A small network was shown many inputs. Here are its activations along a few directions, one row for each input.
In each table, some parts of the input vary, and every possible input appears once, in random order.
A made-up example of a description, with smaller parts first: one of 8 places around a ring, together with either a single point or one of 11 places along a line or (one of 2 separate values, together with one of 6 places along a line).
Shared parts are said once, and a part with two or three values counts as separate values.

Other details of the inputs shift rows strongly along two fixed directions, in all tables alike. That doesn't count.
These rows show it; all are for the same input, with only those details redrawn:
[ -2.0 -11.5  14.5  17.0  -0.4 -16.1   1.2  -5.2   4.5  -2.7 -21.4   2.8
   1.4]
[-30.9  -8.0  19.7  -4.2   6.9 -18.5  -7.0  -6.3  23.5  11.0 -17.0 -14.3
  12.7]
[-22.9  39.1 -27.1 -11.1  -5.5  26.5   5.6  11.4  -1.0  -9.5  25.3  -7.7
 -16.2]
[ 47.7  -4.3 -10.0  49.5 -15.3   3.3  18.5   2.2 -33.1 -34.6 -14.3  32.5
 -26.5]
[-16.9 -29.2  36.0  11.2   7.6 -35.7  -6.9 -12.8  21.6  12.1 -37.2  -7.0
  17.5]
[-15.0 -11.9  19.2   7.7   3.5 -18.5  -3.1  -6.3  14.3   4.2 -21.6  -5.1
   7.3]
[-4.5  2.8  1.8 11.3 -2.6 -3.1  3.5 -0.2  0.7 -6.5 -8.4  1.8 -5.3]

Table:
x1: [ 49.0  10.9 -18.8  38.2 -19.2  14.7  28.2   0.9 -32.3 -40.5   2.9  33.1
 -33.0]
x2: [ 70.7 -18.7 -12.6  21.5 -19.6  -1.0  11.3   7.2 -39.2 -25.2  -5.7  34.8
 -11.1]
x3: [  0.3 -36.4  28.1 -27.8  25.1 -21.0 -22.2  -6.1  15.8  36.3  -8.0 -16.3
  44.5]
x4: [-20.7  32.7 -21.1  -7.9  -4.5  20.9   4.4   9.1   0.2  -7.9  18.9  -6.7
 -13.5]
x5: [-21.9   3.5  -0.8 -22.5   0.7 -12.7 -13.6   7.7  23.5  17.6  -1.3 -13.8
   5.4]
x6: [ 16.0  18.4 -28.5 -35.5   3.9  34.3  -3.9   9.4  -9.3   9.1  40.4  -7.0
  11.7]
x7: [ -2.8  28.5 -24.5 -23.8 -10.1  12.1   2.4  11.2   8.7  -3.4  24.9  -3.1
 -14.1]
x8: [-31.8  24.8  -6.1 -18.6   4.8   8.5   1.7   1.9  11.9  -1.4  15.3 -17.2
  -6.7]
x9: [ 51.5 -35.7   3.4  19.3  -9.1 -17.3  -2.3   6.6 -27.3  -7.3 -25.6  26.7
   3.0]
x10: [ -0.5  23.9 -30.6 -36.5  -4.0  23.4  -5.2  21.0 -12.4  -2.6  33.8  -6.4
  -5.1]
x11: [-53.3  27.5   1.9 -18.3  13.6  24.4  -2.5 -12.8  12.7  15.5  28.1 -24.9
  -1.0]
x12: [-24.0 -35.5  42.9  23.6  14.1 -20.6  -7.1 -27.2  16.2  19.1 -27.1  -5.9
  18.9]
x13: [  3.8 -12.0  10.5  -5.1   1.2 -23.2  -7.6   2.0  12.9   6.1 -11.6  -2.6
  -0.4]
x14: [ 16.9 -32.4   8.3 -13.3  15.7 -10.1 -15.4  -1.1  -0.7  26.1  -6.2  -1.3
  33.7]
x15: [ 14.3 -15.5  20.7  36.4  -1.4   3.2  14.4 -23.7 -10.3  -6.1  -9.5  15.4
  -6.9]
What is each input in this table made of? -> one of 3 separate values, together with one of 5 places along a line
The inputs of x9 and x4 match in every part but the place on the line of 5. If x2 is changed in the same way as x9 into x4, which row does it become? -> x1
Start at x11 and move only the place on the line of 5, one step at a time. The first step leads to x8. Which rows follow, in order? -> x13, x10, x3
Which other rows does x6 become when the choice among 3 separate values takes its other values? List them by row number. -> x3, x14
